A small network was shown many inputs. Here are its activations along a few directions, one row for each input.
In each table, some parts of the input vary, and every possible input appears once, in random order.
Descriptions start from the smaller parts, as in this example, which fits no table here: one of 2 separate values, together with either a single point or one of 9 places along a line or (one of 4 places along a line, together with one of 5 places around a ring).
Shared parts are said once, and a part with two or three values counts as separate values.

Other details of the inputs shift rows strongly along three fixed directions, in all tables alike. That doesn't count.

Rows:
row 1: [ -8 -11  -8   0   4  12  -6   0  -7   5  26   6  -9  28]
row 2: [ 28   1  -2  14   2  -9  -8  -3  28   4  -4 -15 -29 -10]
row 3: [ -3  -4  -8  14 -11  -9 -24 -17   6  22  -6  18   4  20]
row 4: [-24   5   5 -11 -12  -1   4   3 -26   0 -20  13  36 -13]
row 5: [  8 -11 -11  -8   8  13  14  16  -6   6  35  -5 -24   9]
row 6: [ 11  -9 -17  18  -8  -9 -19 -10  -6  30  -8  13   9  11]
row 7: [ 18   9  -5  15  -1 -21 -10 -12  26   9 -27  -6 -16  -7]
row 8: [ -4 -10  -7   4  -5   1 -20  -7  -5  11   6  14  -3  24]
row 9: [  1 -11 -11  -2   5  18   8   5 -19  13  34   8  -2  21]
row 10: [-13 -13  -4  -1   3  11  -5  -3  -7   6  26  15  -1  25]
row 11: [  1  -3   5  -7   5  16  10   8   1 -10  25  -5 -12   6]
row 12: [ 26  15   3   5   3 -17   9   1  12   5 -27 -14  -8 -30]
row 13: [-33  -4   5 -20  -5  12  13  12 -35 -12   2  13  42  -8]
row 14: [  3  -5 -11  18  -9  -8 -25 -13   7  19  -9   5   1  17]
row 15: [ -1  20  13   0  -4 -16   3  -3   9 -15 -37 -11  10 -25]
row 16: [  2  -8  -7  14 -11  -9 -29 -12   8  21  -9  17   1  21]
row 17: [ -6  17  17 -15  10   7  33   8   3 -32  -4 -21   0 -29]
row 18: [ 24  10   2  13   1 -18  -1  -8  30  -1 -19 -17 -18 -22]
row 19: [  0 -11  -8  12  -9  -7 -31 -12   6  21  -7  16   3  21]
row 20: [  6  -5 -12  11  -5 -10 -17  -7  -4  25 -15  13  16   3]
row 21: [-16   2  -3   1 -18  -8  -9  -4 -19  11 -29  15  39  -8]
row 22: [-22   6  17 -18   3  15  25   7 -13 -27  11  -1  18 -11]
row 23: [  4   8  20 -15  12   6  25  16   9 -33   4 -22  -8 -30]
row 24: [ -3  19  24  -6  -6 -16   8   1   9 -22 -43  -9  19 -39]
row 25: [-29  -5   4 -18  -4  12  14  14 -33  -6   8  15  26   1]
row 26: [ 17   0  -9   2   2   0   9   7   4   6   8 -13 -17 -12]
row 27: [-26   1  14 -20   7  15  22   8 -16 -24   7   1  18  -5]
row 28: [  0  16  15  -1 -11 -20  -3  -5   6 -14 -46  -6  19 -28]
row 29: [  0  -1  -3  -5  11  16  14   2   1  -4  31  -4 -23  15]
row 30: [ -5 -10 -10   8  -2   1 -18  -9   2  14  12  13   2  19]
row 31: [ 21   4   4  -2  16   3  20   8  23 -11  21 -19 -42  -9]
row 32: [ -8   8   9  -6   5   3  16   1   0 -20  -6  -9   7 -17]
row 33: [  2  -9 -11  11 -10  -8 -32 -12   3  17  -9  11   7  20]
row 34: [-29  -1  11 -16  -6  15   3   3 -26 -19   6  12  31   6]
row 35: [  1  -5  -3  -5  13  17  11  10  -2  -7  36  -6 -28  20]
row 36: [-17   4   3   0 -11 -12  -6  -4 -22   8 -35  22  44  -8]
row 37: [ 14  11   5  -6  14   7  22  10  12 -18  18 -26 -29  -9]
row 38: [-14 -13  -9   0   3  16 -10   1 -13   5  29   9   1  32]
row 39: [  2 -11  -1  -6   7  13   2   7  -2  -5  29  -3 -18  17]
row 40: [ 26   4  -3  11  -1 -11 -12  -5  23   4 -10 -16 -24  -8]
row 41: [ 18   6  -9  16   0 -18 -14 -11  28   9 -21  -9 -14  -7]
row 42: [ 27  -3  -7   2  14   1  12   8   8   9  17 -12 -28  -3]
Description of these inputs: one of 6 places around a ring, together with either one of 2 separate values or one of 5 places around a ring.
Changing only the place on the ring of 6 turns row 1 into row 37. The same change can be made to row 27. Which row results? -> row 17
A walk changes only the place on the ring of 6. It starts at row 6 and steps to row 20. List the rest of the walk in order. -> row 42, row 36, row 12, row 9
Which other rows does row 13 become when the choice among 2 separate values takes its other values? List them by row number. -> row 20

Rows:
row 43: [ 10   5   9   7  -1 -17 -16 -10  32  -9 -21  -9 -16  -7]
row 44: [ 12  -4  -9  12  -6  -7 -17  -6   2  22  -7   7  -6  12]
row 45: [  5   9   2  -6   6   0  18   5   6  -4   3 -12 -13 -14]
row 46: [ -9 -10  -4  -6  -3  10  -3   7 -17   6  19  14   3  17]
row 47: [-5  2  1 -6  5  2 11  5 -9 -1  3  3  0  2]
row 48: [-3 -2 -7  2  3 -1  0 -4 -4 11  3  9  2 10]
row 49: [  4   2   2   7   0   1 -12 -11  20  -8   4  -4 -15  14]
row 50: [  9   6   8  14  -6 -16 -22 -15  29  -3 -21  -6 -11   1]
row 51: [ 10  13   3   5  -8 -16  -1  -5  12   1 -29  -7  10 -22]
row 52: [ 6 -2 -3  9 -4 -4 -6 -5  3 10 -6  4  2 -3]
row 53: [  1 -11  -8   3  -3  10  -5   1  -5  14  26   7 -10  20]
row 54: [  9   6  -2   5  -4 -13  -2  -1  11   2 -19 -13  -1 -18]
row 55: [ -4  13  20 -18  12   9  36  16  -7 -33  -1 -15  12 -31]
row 56: [  0  -5  -6  -5   4  11   4   4 -15   2  26   6  -4  17]
row 57: [ 14  -5   0  -5  12   4  13  10   5  -3  17  -7 -18  -5]
row 58: [-22   5   8 -16  -4  11  12   8 -26 -16   2   6  28  -6]
row 59: [ -9  -5   1   0   5  11 -10  -5   8 -13  20  -5 -13  21]
row 60: [ 28   7   7   1  14  -1  20   8  17  -8   3 -24 -28 -21]
row 61: [-24  11  12  -9 -10 -12   1   3 -21 -13 -42   6  48 -24]
row 62: [  6  -5 -12   9  -8  -5 -17  -5   0  17  -8   1  -3   8]
row 63: [  8  -4  -3   1  -1   7   0   3  -4   9  15   1 -14  10]
row 64: [-10   7  -1   4 -14 -14 -10  -8  -7   9 -34  10  21  -7]
row 65: [-12  -9 -11   5  -4   4 -10  -4 -12   9   3  10  17  11]
row 66: [-18  -7  -9   4  -4   3  -6  -7 -13  14   3  20  18  17]
row 67: [-14  -2  12 -14   4   9  18  12 -12 -19   5   1  17 -18]
row 68: [ 17   0   3  -9   9   1  13  11   5  -6   6 -13 -20 -13]
row 69: [ 17  -1  -4   1  10   6  13   3  10  -2  22 -12 -22  -4]
row 70: [-11 -11  -6  -3   4  12   0   2 -16   5  17   7   9  16]
row 71: [ -4   4  -3  16  -8 -15 -29 -22  21   9 -22   9  -2  18]
row 72: [-13  -7   2 -11  -1  10   6   8 -12  -2  14   8   9   0]
Changing only one part turns row 44 into row 47. The same change can be made to row 60. Which row results? -> row 48
What is each input in this table made of? -> one of 5 separate values, together with either a single point or one of 5 places around a ring
Which other rows agree with row 46 in the choice among 5 separate values? List them by row number. -> row 43, row 57, row 67, row 68, row 72
Which other rows does row 70 become when the place on the ring of 5 takes its other values? List them by row number. -> row 54, row 61, row 62, row 65
Which other rows agree with row 49 in the choice among 5 separate values? List them by row number. -> row 51, row 55, row 56, row 58, row 69

Rows:
row 73: [  6   5 -10  12  -9 -19 -16 -12   6  21 -28   4   5  -2]
row 74: [ -6   0  -7   7 -14 -15 -19  -8  -6  15 -31  12  23   0]
row 75: [ 18  10   4  11   2 -19  -6 -10  35  -6 -25 -17 -17 -17]
row 76: [  0  -3  -4  13 -10 -10 -28 -15   7  13 -14  10   2  20]
row 77: [-55  -7  16 -20  -5  20   1   1 -33 -26   5  24  51  12]
row 78: [-41 -17  -5  -3  -5  21 -16 -11 -23   5  27  32  26  44]
row 79: [ 11   1  -4   0   8   7  13   2   4   1  18  -8 -16   0]
row 80: [ 17  -7  -5   1  11   8   7   7   7   6  27  -7 -27   8]
row 81: [  6   9   7  -2   6   4  11   1  11 -13   6 -13 -21  -1]
row 82: [  2   3 -10  13 -13 -19 -21 -11   1  21 -31  10  15   0]
row 83: [ 15  -2 -10   3  10   8  10   4   6   5  23 -12 -28   5]
row 84: [ -8   5  12 -15  10  13  28  13 -12 -21  13  -8   8 -15]
row 85: [ 4 -5  3 -4  5  7  8  9 -3 -2 16 -3 -7 -2]
row 86: [-31  10  25 -22  -6   2  22  11 -27 -34 -28  -3  49 -38]
row 87: [ 2  0  1 -3  8  8 15  5 -2 -2 14 -3 -8 -2]
row 88: [ 12  26  21  -8   2 -24  25   9  15 -24 -49 -24   8 -60]
row 89: [  8  -6 -10   0   7  11   6   5  -3   3  26  -5 -18  10]
row 90: [-20  -3  -1   7 -14  -5 -27 -16  -9   9 -14  22  24  24]
row 91: [-12  -8   0 -10   5  18   9   7 -19  -5  27   7   9  11]
row 92: [ 16  -1   2   0   7   7   1   4  15  -7  22 -14 -35   9]
row 93: [ 19   0  -1  -4   6   2  11  11  10  -1  14 -12 -28  -9]
row 94: [ -6  13  22 -22   7   1  34  18  -6 -32 -14 -15  11 -40]
row 95: [  5   1  -7  16 -10 -19 -20 -13   4  21 -28  13  15  -1]
row 96: [ -8 -12 -10   1  -6   7 -13   3 -14  16  15  14   5  22]
row 97: [ 20  -1 -14  18  -8 -16 -22 -10  14  22 -20  -1  -6   2]
row 98: [ 22   2  -8  17 -10 -21 -21 -11  17  18 -24  -2  -2  -8]
row 99: [ -1  -9   0  -1   6  12  -3   2   9  -8  29  -3 -20  15]
row 100: [  5  -5  -8  -3   8  10  11   5  -3   7  27   0 -20  12]
What is each input in this table made of? -> one of 4 places along a line, together with either one of 2 separate values or one of 5 places around a ring
Changing only the place on the line of 4 turns row 89 into row 83. The same change can be made to row 95. Which row results? -> row 87
Which other rows does row 75 become when the choice among 2 separate values takes its other values? List them by row number. -> row 90
Which other rows does row 80 become when the place on the ring of 5 takes its other values? List them by row number. -> row 74, row 91, row 94, row 97
